These are the activations of a small network on made-up records, seen along a few directions, one row for each record.
Records have a field called Lop. Each example row is followed by its value.
The word absent means that the record has no Lop.
Other fields move the rows too, some of them a lot.
In the rows, zero is written as 500.
Random noise pushes rows far along 6 fixed directions. That doesn't count. These rows show it; they differ only by the noise:
[764 238 286 781 284 682 723 262 212 688 253 279 634 731 404 667 475 511
 474]
[573 641 447 561 475 591 394 556 490 419 473 532 360 530 480 624 499 512
 454]
[573 625 629 533 228 578 500 488 664 532 482 543 340 388 393 627 644 757
 556]
[616 517 493 593 414 578 413 495 429 485 462 387 504 522 472 660 475 513
 402]
[451 473 291 621 640 658 559 420 367 541 551 594 297 600 471 463 415 393
 604]
[478 384 521 496 623 484 325 539 345 447 513 377 634 555 558 506 381 329
 310]
[562 613 367 597 551 619 420 524 407 414 478 530 362 613 497 609 439 423
 445]
[462 401 572 527 455 543 496 430 464 560 544 453 506 492 466 496 483 511
 478]

[423 715 661 341 441 415 428 595 652 316 505 631 482 581 568 450 537 508
 387] => t2
[507 313 387 480 605 453 470 561 502 693 581 385 512 145 474 388 495 554
 696] => absent
[288 611 632 313 640 399 490 511 546 373 691 558 602 612 623 349 378 330
 418] => t9
[483 442 631 493 371 485 657 343 448 541 572 379 674 607 505 516 444 481
 427] => t7
[344 390 681 430 586 441 367 522 559 559 654 484 530 297 512 454 492 494
 448] => t1
[514 200 444 550 523 509 568 413 341 638 353 396 661 569 468 455 509 431
 493] => t8
[500 696 552 413 453 456 454 573 679 437 566 534 422 406 516 499 547 578
 542] => t6
[402 606 683 460 555 516 319 514 583 375 698 570 416 473 515 545 468 471
 404] => t4
[526 582 447 579 590 599 396 502 417 360 486 590 409 703 510 603 449 390
 351] => t4
[552 678 609 540 442 564 392 487 472 345 506 416 512 675 503 727 451 429
 287] => t8
[688 568 387 612 439 554 474 536 455 518 438 434 473 444 472 674 519 565
 518] => t7
[461 499 825 505 201 499 667 289 629 559 596 332 613 513 433 574 542 659
 503] => t6
[272 553 584 404 633 450 582 484 570 456 628 733 369 565 534 312 492 449
 552] => t3
[492 701 456 694 413 690 735 247 489 566 760 462 272 577 420 672 395 523
 627] => t1
[297 431 526 452 768 499 431 462 422 501 785 461 507 487 562 380 308 275
 458] => absent
[540 346 591 505 378 449 593 421 481 638 509 366 661 396 479 508 520 587
 521] => t3
[257 592 401 445 760 516 684 374 404 414 736 608 455 767 608 304 276 208
 552] => t9
[381 555 515 420 576 485 525 477 473 413 560 582 519 682 566 386 412 356
 428] => t2
[598 552 354 584 543 579 389 549 434 503 521 454 389 403 484 598 450 476
 524] => t5
[394 367 566 598 425 586 708 277 439 610 543 565 465 662 435 452 493 516
 551] => t5

Which value of Lop does each new row have?
[445 581 585 289 599 304 303 748 606 349 402 623 552 431 588 388 581 477
 378] => t1
[722 598 540 670 317 591 396 447 396 474 550 182 573 457 467 848 393 521
 331] => t5
[637 554 176 601 587 601 474 597 429 499 286 592 308 514 455 562 574 491
 640] => t8
[503 475 682 620 288 568 634 298 533 605 627 373 526 505 432 618 485 628
 516] => t2
[539 398 798 470 233 446 512 427 589 503 405 449 671 538 455 551 616 651
 346] => t4
[523 712 473 500 639 546 204 680 551 275 508 659 303 509 526 612 514 460
 384] => t4
[618 344 405 532 524 451 390 616 471 572 358 421 579 347 498 478 558 569
 551] => t2
[647 366 531 595 323 528 432 518 493 584 301 470 556 427 433 625 635 668
 430] => t5
[363 142 458 537 805 490 410 435 262 559 588 436 653 548 556 351 334 232
 398] => t4
[394 422 653 576 505 588 439 414 580 596 692 592 339 354 399 526 551 621
 576] => t4
